A small network was shown many inputs. Here are its activations along a few directions, one row for each input.
In each table, some parts of the input vary, and every possible input appears once, in random order.
Descriptions start from the smaller parts, as in this example, which fits no table here: one of 2 separate values, together with either a single point or one of 9 places around a ring or (one of 4 places along a line, together with one of 5 places around a ring).
Shared parts are said once, and a part with two or three values counts as separate values.
In the rows, 128 means zero.

Rows:
r1: [118 171 154 131 156 231 106  82  74 114 127 184 139 187 161]
r2: [117 166 124 117  98 173 151 134 135 133 142 158 150 146 120]
r3: [141  29 166 129 135  55 164 128 149 136 138  96  95  89 111]
r4: [121 175 125 133 161 213 105 107  71 105 116 174 132 192 158]
r5: [116 161 160 157 137 178 115 104 108 123 115 145 119 153 115]
r6: [119 213  38 117 154 157  63 138  72  98  88 117 151 162 183]
r7: [142 191  75 134 131 128  61 150 137 101  95 108 128 128 134]
r8: [121 136 104 144 128  66  93 149 134 135  89  67 126  91 121]
r9: [148 205  39 109 155 163  51 153  99  83  97 136 141 165 177]
r10: [137  26 193 148 144  64 154 105 134 140 143 105  90 103 101]
r11: [114 157 189 155 131 196 116  78 111 132 127 155 127 148 118]
r12: [121 180  89  93 122 209 140 137  98 115 143 185 163 184 163]
r13: [113 175  93 118  88 154 138 146 140 133 158 161 167 127 125]
r14: [118  96 213 159 131 143 134  82 137 150 135 128 113 117  97]
r15: [120 114 118 124  88 100 157 149 167 151 165 136 156  96 104]
r16: [123 107 159 145 124 114 141 130 151 137 121 108 114 112 107]
r17: [147 129 100 140 126  71  81 153 165 120  98  87 110  94 116]
r18: [128 117 154 126 119 117 164 137 157 151 131 115 120 117 108]
r19: [117 196  77 138 129 120  75 145 106 117  82  93 139 121 142]
r20: [122 183  99 115 149 203 112 129  87 100 115 163 140 181 172]
r21: [138  63 114 131 135   5 114 145 133 134 108  53 109  73 129]
r22: [147  39 161 111 130  58 188 134 154 150 149 103 102  94 112]
r23: [122 178 130 121 119 171 146 133 130 133 124 141 132 148 130]
r24: [121  98 184 162 133 123 135 107 135 142 119 124 103 118  96]
r25: [123 195  91 100 144 207 134 127  96 113 130 164 144 190 172]
r26: [165  52 110 124 139  14 103 152 163 119 119  70  94  76 119]
r27: [141  37 126 111  99  42 181 146 165 150 182 124 138  73 108]
r28: [136  18 220 142 142  85 158  80 135 149 153 116  95  94 101]
r29: [114 192  54  95 113 191 125 140 106 113 164 183 177 168 167]
r30: [124 104 147 123  95 118 172 136 162 152 145 138 136 111 100]
r31: [117 167 133 136 132 164 125 124 127 117 113 137 127 144 128]
r32: [144  28 155 109 109  62 194 134 159 151 166 121 121  92 102]
- Changing only one part turns r28 into r1. The same change can be made to r32. Which row results? => r12
- Describe the family of inputs behind these rows. => one of 4 places along a line, together with either one of 2 separate values or one of 6 places along a line
- Which other rows does r2 become when the place on the line of 6 takes its other values? List them by row number. => r5, r11, r13, r23, r31

Rows:
r33: [112  88 199 150 163 144 197 104 123 111 146 131  76 160 130]
r34: [121 183  46  51 105 152 169 157 101 130 150 147 183 136 206]
r35: [177 182  52  74 155 145  61 149 136  74 116 123 117 160 194]
r36: [154   6 246 111 159  82 217 103 147 153 129  97  69 109 101]
r37: [143 150 164  88 172 219 171  91  94 119 125 167 106 200 193]
r38: [127 186 216 149 135 193 173 121 115 150  84 125  79 164  94]
r39: [121 168 111 122 169 154  50  70  48 111 116 128 155 149 204]
r40: [137 161 119  97 108 206 108  91 140 123 199 221 173 143 160]
r41: [125 197 170 162  71 180 113 118 162 149 157 177 154 108  61]
r42: [111  99 149 164  89 131 136  98 170 116 219 180 143 111  99]
r43: [134 103 107 125 107 182 123 113 121 122 198 226 168 158 107]
r44: [175 123  41 101 159 120  73 177 117  75 116 132 114 172 140]
r45: [132  17 187 152 142  19  92  85 102 152 108  72 104  54 123]
r46: [ 81 151 142 180 148 145  56  89 100 138  65  80 137 110 125]
r47: [101 136 205 143 147 207 172 116 144 147  79 114  93 171 113]
r48: [130  45 116  81  93   4 214 170 160 191 156  83 140  62 115]
r49: [ 90 123  74 118  95  70 195 170 134 135 169 115 151 106 143]
r50: [116 109 101 147 172 129  64  96  30 110 114 138 149 161 150]
r51: [105 220  95 118  72 116 175 185 127 163 100 115 163 106 107]
r52: [139  91 153 114 177 196 185 116  75 117 125 174 102 211 138]
r53: [139 169  85 138 139 129  69 170 192 102  60  82 107 125 115]
r54: [ 90 103 141 187 154  79  75  83  79 106 129 101 117 106 146]
r55: [ 79 170  83 111  84 131 175 180 157 161  97 102 175 113 126]
r56: [117 125  33  78 109 126 183 182  83 133 150 155 178 150 151]
r57: [ 99 147 159 155  83 195 112 113 191 146 152 165 166 115  79]
r58: [107 201 151 187 137 131  57  93  71 142  70  93 123 102 106]
r59: [165 219  95 145 127 113  70 173 164 105  64  96  94 119  96]
r60: [154 119  81 146 148  67  88 166 169  74 131  96  89 120 136]
r61: [203  35 125 118 145   6 107 172 193 125 115  63  82  69 113]
r62: [156  17 192 129  75  68 157  90 195 160 201 143 135  69  70]
- Describe the family of inputs behind these rows. => one of 5 separate values, together with either a single point or one of 5 places along a line
- Changing only the choice among 5 separate values turns r59 into r38. The same change can be made to r53. Which row results? => r47
- A walk changes only the place on the line of 5. It starts at r34 and steps to r56. List the rest of the walk in order. => r49, r55, r51
- Which other rows does r43 become when the choice among 5 separate values takes its other values? List them by row number. => r44, r50, r52, r56

Rows:
r63: [128 150  93 116 137 142 116 137 103 117 120 134 138 148 149]
r64: [136 165  71 114 134 128  88 143 117 108 120 127 142 134 158]
r65: [121 168 104 135 126 151 102 132 120 116 120 136 139 140 132]
r66: [132 158  71 114 139 124 101 150 104 112 109 120 138 140 154]
r67: [114 162 156 135 124 193 136 107 119 136 128 159 136 152 121]
r68: [135 185  89 126 129 140  86 147 127 116  99 119 134 132 137]
r69: [118 161 126 125 135 169 133 124 112 122 120 140 130 154 142]
r70: [134  37 191 148 131  58 152 110 147 148 136  94  98  86  96]
r71: [132 157  94 116 132 146 104 130 116 113 131 141 141 142 153]
r72: [124 142 116 118 136 161 132 124 102 122 130 149 137 156 143]
r73: [141  50 145 145 136  21 119 137 150 138 114  63  99  72 106]
r74: [120 151 150 136 127 191 133 107 124 125 144 169 133 157 124]
r75: [122 169 104 123 136 151 117 137 113 117 109 126 131 147 147]
r76: [131 178 112 128 128 158 102 133 126 121 110 133 134 140 132]
r77: [119 171 133 133 124 174 120 120 120 130 118 144 137 145 126]
r78: [144  57 141 122 107  43 160 149 176 146 146  96 116  77 100]
r79: [126 177  81 122 138 133 101 150 114 112  98 112 132 139 152]
r80: [116 160 126 137 125 170 119 119 119 122 131 150 138 147 127]
r81: [129  46 187 130 103  78 195 122 167 162 166 124 118  89  89]
r82: [137  29 217 147 131  78 168  97 152 151 149 113  92  95  93]
r83: [145  42 169 142 135  41 134 123 154 139 127  82  94  81 102]
r84: [127 133 140 116 137 183 147 112 107 124 143 167 133 166 140]
r85: [133  52 163 128 104  59 178 136 168 156 155 108 119  82  94]
r86: [125 176  81 134 128 133  87 146 121 111 110 122 139 132 138]
r87: [147  64 118 121 109  25 144 163 177 141 135  82 117  69 105]
r88: [120 150 116 121 129 162 121 116 109 122 139 152 145 147 146]
r89: [113 153 149 128 134 188 149 111 112 129 130 155 130 161 137]
r90: [116 142 139 124 128 181 138 104 108 128 149 167 144 154 142]
- Describe the family of inputs behind these rows. => one of 4 places along a line, together with either one of 2 separate values or one of 5 places around a ring
- Changing only the place on the line of 4 turns r73 into r70. The same change can be made to r79. Which row results? => r69
- Which other rows does r73 become when the choice among 2 separate values takes its other values? List them by row number. => r87
- Which other rows does r85 become when the choice among 2 separate values takes its other values? List them by row number. => r70
- Which other rows agree with r84 in the place on the line of 4? List them by row number. => r67, r74, r81, r82, r89, r90
- A walk changes only the place on the ring of 5. It starts at r65 and steps to r71. List the rest of the walk in order. => r63, r75, r76

Rows:
r91: [127 104 148 107 136 150 172 120 119 139 139 146 130 142 146]
r92: [133 101 163 116 129 149 163 109 112 131 144 156 122 145 129]
r93: [132 105 160 150 166 124 105 101 115 116 120 117  99 145 127]
r94: [128 178 108 111 112 151 151 147 148 138 138 145 139 140 126]
r95: [128 134 168 140 107 148 156 122 137 149 142 152 125 127 100]
r96: [138 143 102  88 132 156 158 135 121 120 142 144 137 155 155]
r97: [102 139 101 131 102 110 130 142 125 134 120 113 154 109 119]
r98: [114 122 151 157 111 125 105  99 143 132 150 132 134 100 108]
r99: [124 169  90 122 104 117 106 141 137 129 132 127 154 116 134]
r100: [144 147 101 128 157 146  78 136 112 100 109 131 113 155 146]
r101: [126  96 119 126 137 110 117 115 108 138 144 132 142 120 143]
r102: [118 130 176 151 110 157 150 111 151 141 152 151 120 131 106]
r103: [114 128 151 126 113 150 160 132 141 158 130 137 137 133 110]
r104: [124 126 144 147 106 116 111 110 129 141 140 133 139  96 103]
r105: [124 168  94 138 108 141  85 133 141 115 131 147 154 116 127]
r106: [135 139 162 157 134 122 116 118 128 137  99 109 109 116 101]
r107: [125 136 170 167 139 131 110 107 142 127 109 108 104 121 106]
r108: [131 134  89 115 130 144  92 122 116  97 136 149 152 135 157]
r109: [136 180 110 144 132 151  84 142 140 111  95 124 118 131 124]
r110: [134 180 107 128 127 126 106 149 134 126  97 105 116 131 132]
r111: [106 149 122 120 109 144 174 150 136 143 125 131 140 136 112]
r112: [127 127 110 127 154 111 132 145  99 121 102 103 109 141 147]
r113: [112 151 119 137 127 118 133 150 124 132  82  91 119 126 118]
r114: [158  26 134  97 124  29 166 159 175 125 146  88 110  86 119]
r115: [130 108 143 122 160 122 131 120 109 129  98 104 110 133 150]
r116: [128  93 139 123 129 115 119  98 105 124 142 137 136 116 133]
r117: [113 128 130 138 112 113 119 123 135 150 134 126 145  98 122]
r118: [145 147  96 114 152 124 102 143 107 115 110 109 112 153 153]
r119: [142 108 152 140 161 115 111 112 102 126 111 117 103 141 123]
r120: [133 135  84 101 124 121 114 129 111 111 137 127 152 133 164]
r121: [119 116  92 122 128 103 131 136 100 123 138 125 145 126 149]
r122: [129  98 165 137 135 152 146 103 123 127 162 159 115 155 127]
r123: [119 124 118 100 132 144 186 139 113 124 136 139 133 145 149]
r124: [129 176 112 128 115 175 130 140 152 124 137 165 140 140 120]
r125: [123  90 140 143 137 119 102  92 116 120 160 140 130 125 129]
r126: [120 131 146 143 137 124 120 130 132 146  87  95 119 124 113]
r127: [156  58 141 119 102  31 158 174 198 141 146  83 112  65  87]
r128: [137 141 107 103 135 179 136 128 126 106 141 167 137 157 149]
- Changing only one part turns r103 into r91. The same change can be made to r99. Which row results? => r120
- Describe the family of inputs behind these rows. => one of 2 separate values, together with either a single point or (one of 3 separate values, together with one of 6 places along a line)
- Which other rows does r109 become when the place on the line of 6 takes its other values? List them by row number. => r106, r107, r110, r113, r126
- Which other rows does r100 become when the choice among 2 separate values takes its other values? List them by row number. => r109
